These are the activations of a small neural network, seen along a few directions. Each row is one input.
Each table varies a few parts of the input and shows all the possible inputs, shuffled.
A made-up example of a description, with smaller parts first: one of 6 places along a line, together with either a single point or one of 11 places along a line or (one of 3 separate values, together with one of 5 places around a ring).
Shared parts are said once, and a part with two or three values counts as separate values.
In the rows, zero is written as 128.

Other details of the inputs vary at random and push rows far along two fixed directions, the same in every table; ignore that.

Rows:
R1: [128 144 128 111 147 110 116 128 130 140 117]
R2: [120 149 143 136 116 151  95  99 132 131  57]
R3: [124 114 124 132 114 165 135 126 111 101 141]
R4: [128 118 132 115 119 134 129 147 119 104 167]
R5: [ 97 168 125 135 146  90 115 122 143 196  81]
R6: [130 124 150 155 120 172  96  91  83 129  35]
R7: [115 143 116 137 153  88 129 135 156 176 128]
R8: [147 128 138 123 119 143 131 153 140 114 163]
R9: [115 143 112 115 134  89 139 126 130 128 132]
R10: [120 128 135 139 113 163 124 101 122 119 101]
R11: [121 121 116 137 130 111 143 116 145 139 141]
R12: [ 97 132 110 129 153  79 126 129 134 165 131]
R13: [136 132 133 132 119  89 136 141 113 146 128]
R14: [126 125 121 122 110 128 137 137 122 104 159]
R15: [125 108 129 122 124 152 137 146 115 109 167]
R16: [136 114 119 142 137  84 146 138 120 158 137]
R17: [134 116 135 113 133 152 119 128 113  85 133]
R18: [146 103 123 136 124 153 143 137 151 112 158]
R19: [126 123 124 133 147 133 112 123 129 144 124]
R20: [122 155 119 116 137  78 138 130 158 157 114]
R21: [142 123 150 125 120 190  92 117 107  96 105]
R22: [140 112 131 120 127 159 133 149 122 121 169]
R23: [125 107 111 135 128 134 142 130 127 110 161]
R24: [145 123 127 117 118 130 150 129 139  95 159]
R25: [132 150 148 134 141 168  87  97 124 116  47]
R26: [109 147 117 128 128  90 142 133 154 177 122]
R27: [134 127 131 124 105 129 142 130 136 109 158]
R28: [163 110 134 124 123 121 149 146 111 105 150]
Each input here is: one of 4 places along a line, together with either a single point or one of 6 places around a ring.
The inputs of R12 and R17 match in every part but the place on the line of 4. If R23 is changed in the same way as R12 into R17, which row does it become?
Answer: R9
Which other rows agree with R14 in the place on the line of 4? List them by row number.
Answer: R2, R4, R8, R13, R21, R27
Which other rows agree with R22 in the place on the line of 4? List them by row number.
Answer: R3, R5, R6, R10, R15, R26

Rows:
R29: [164 133 138 106 129 133 138 170 127 110 180]
R30: [103 146 125 114 137 154 102  92 121 105  92]
R31: [165 123 138 107 107  96 159 170 150 134 187]
R32: [154  93 133 160 119 200 125 116 132 101 133]
R33: [115 109 130 140 131 124 105 106  63 126  82]
R34: [ 98 132 115 137 119 121 147 123 151 146 136]
R35: [136 130 146 137 151 164  98 123 119 139  79]
R36: [103 133 119 145 155 118 100 114 135 177 102]
R37: [152 113 150 146 126 179 110 114 128 128  71]
R38: [111 139 109 144 128  37 156 120  93 178 112]
R39: [125 139 135 100 127 103 122 148 140 109 150]
R40: [111 113 101 118 127 128 151 159 147 127 211]
R41: [165 123 145 120 101 170 139 133 130  54 150]
R42: [ 90 168 107 118 135  65 139 103 156 159 106]
The inputs of R38 and R33 match in every part but one. If R37 is changed in the same way as R38 into R33, which row does it become?
Answer: R35
What is each input in this table made of?
Answer: one of 2 separate values, together with either a single point or one of 6 places around a ring
Change only the choice among 2 separate values in R32. List by row number the other rows that result.
Answer: R36

Rows:
R43: [149 119 141 121 117 198 111 110 143  46 133]
R44: [132  87 119 135  99 159 145 137 108  75 195]
R45: [105 171 142 115 143 101  71  90 106 142  42]
R46: [128 116 132 136 124 191  97  74 119  69  86]
R47: [119 167 105  89 141  26 151 167 176 157 197]
R48: [126 141 136 138 103  93 143 112 110 146  75]
R49: [113 135  91 118 159  59 169 142 166 177 174]
R50: [177  97 132 118 106 119 173 151 116  78 171]
R51: [126 138 144 133 130 128 103 135 125 170 108]
R52: [105 140 122 153 160 128  90  77 145 172  46]
R53: [135  93 120 123 101 176 163 136 136  83 190]
R54: [162 125 127 104 137 149 146 167 151 101 184]
R55: [142  77 134 160 114 207 119 127 108  98 144]
R56: [131 145 148 121 101 184  95 113 129  87 105]
R57: [ 92 144 125 161 139 135  95  78 143 186  49]
R58: [122 103 133 156 121 209 108  99  88 103  81]
R59: [ 86 150 129 154 149  84  96 113 111 213  67]
R60: [113 160 113 120 158  93 134 126 170 164 112]
R61: [ 84 181 121 136 142 100 113 101 161 195  57]
R62: [113 121  91 123 158  53 167 157 137 171 180]
R63: [136 109 121 113 133 100 143 154 106  97 198]
R64: [ 82 149 108 136 148  68 101  89 114 157  70]
R65: [135 101 145 135 103 188 113 123  80  68 144]
R66: [143 134 121 136 115  66 177 151 128 169 144]
R67: [118 151 136 103 141 102 107 124 113 138  93]
R68: [157 110 129 129 140 154 139 150 174 108 182]
R69: [130 113 117 130 157  73 140 163 129 168 179]
R70: [151 118 140 106  97 183 144 159 138  75 182]
R71: [ 95 130  92 116 149  37 159 145 132 166 162]
R72: [108 156 108 104 144  64 153 142 175 151 152]
R73: [124 156 118 111 130  96 151 165 161 168 167]
R74: [152 106 145 104 100 172 143 162 108  81 187]
R75: [126 105 130 121 113 139 149 154  95 106 177]
R76: [ 95 159 110 112 123  68 160 145 176 167 159]
R77: [101 169 143 129 139 125  90 105 105 182  39]
R78: [148  90 131 131 119 170 154 165  96 100 196]
R79: [149 132 149 144 113 141 100  80  92  89  40]
R80: [130 106 133 132 127 205 110  85 117  70  87]
R81: [170 112 134 115 135 150 136 172 163 106 197]
R82: [107 121 109 147 160  83 119 122 132 179 112]
R83: [175 110 151 146 121 182 121 103  92  84  61]
R84: [127 147 111 124 105   4 184 156 141 174 178]
R85: [154  93 123 119 142 137 155 169 104 102 201]
R86: [157 115 162 134 138 201  73 111 106 103  75]
R87: [167 116 155 161 127 158  99  94 106 119  38]
R88: [154 103 133 135 113 173 150 159 172 109 204]
R89: [104 162 130 110 121  75 117 133 123 161 127]
R90: [164 112 133 102 138 139 145 171 121 106 190]
R91: [ 79 162 109 144 145  97 120  87 142 200  59]
R92: [165 109 153 134 108 218 112 145 142  91 151]
R93: [130 144 146 166 119 109 106  94 117 181  29]
R94: [128 151 147 114 131 177  85 100 124  95  54]
R95: [122 138 148 137 101 207  92  86 134  76  81]
R96: [ 96 144 132 127 151 109  95  99  86 142  52]
R97: [ 92 145  91 118 122  33 172 141 169 176 202]
R98: [137  76 119 128  99 171 163 154 106  74 206]
What is each input in this table made of?
Answer: one of 2 separate values, together with one of 4 places along a line, together with either a single point or one of 6 places around a ring
The inputs of R80 and R53 match in every part but the choice among 2 separate values. If R72 is changed in the same way as R80 into R53, which row does it become?
Answer: R76
The inputs of R88 and R68 match in every part but the choice among 2 separate values. If R48 is changed in the same way as R88 into R68, which row does it become?
Answer: R50
Change only the place on the ring of 6 in R56. List by row number the other rows that result.
Answer: R44, R65, R89, R95, R97
Change only the choice among 2 separate values in R63. List by row number the other rows that result.
Answer: R65
Change only the choice among 2 separate values in R54. List by row number the other rows that result.
Answer: R73
Change only the place on the ring of 6 in R60. List by row number the other rows that result.
Answer: R49, R54, R62, R85, R90
Change only the place on the line of 4 in R51. List by row number the other rows that result.
Answer: R74, R77, R89

Rows:
R99: [ 90 156 101 122 144  12 148 136 130 191 138]
R100: [154  93 140 134 108 175 126 120  97  67 134]
R101: [159 119 123 105 112 120 176 178 164 101 225]
R102: [ 91 165 110 110 139  73 131 125 156 170 123]
R103: [137 123 140 143 117 158 122 117 113 124  92]
R104: [106 151 121 131 155  91 112 125 145 179  95]
R105: [117 119 126 133 123 140 131 123 114 131 128]
R106: [142  98 114 125 115 112 176 175 135 117 236]
R107: [143 121 143 132 126 145 111 112  93 108  95]
R108: [165  98 143 133 108 180 135 128  97  66 128]
R109: [122 122 134 144 119 141 115 111 116 133  98]
R110: [128 120 132 142 129 161 110 105 135 119 101]
R111: [108 132 113 127 142 115 134 123 144 150 132]
R112: [101 165 123 121 132  85 115 113 155 163  97]
R113: [135 121 141 130 130 146 107 120  93 108  94]
R114: [ 92 155 111 137 150  82 119 112 148 180 100]
R115: [136 130 135 135 139 151 110 113 132 133 101]
R116: [128 144 141 119 131 157 101 123 133 116 100]
R117: [138 126 135 140 130 164 118 113 135 119  94]
R118: [140  99 110 109 121  96 181 169 122 106 227]
R119: [150 100 153 142 117 214 102 122  95  85 104]
R120: [ 93 169 118 121 137  88 114 114 150 162 100]
R121: [134 147 142 119 128 148 107 116 136 121 102]
R122: [162  99 124 119 117 117 171 178 132 122 229]
What is each input in this table made of?
Answer: one of 4 places along a line, together with one of 6 places along a line
The inputs of R109 and R100 match in every part but the place on the line of 4. If R105 is changed in the same way as R109 into R100, which row does it become?
Answer: R118
A walk changes only the place on the line of 4. It starts at R107 and steps to R122. List the rest of the walk in order.
Answer: R115, R121
A walk changes only the place on the line of 6. It starts at R104 and steps to R115. List the rest of the walk in order.
Answer: R117, R110, R114, R111
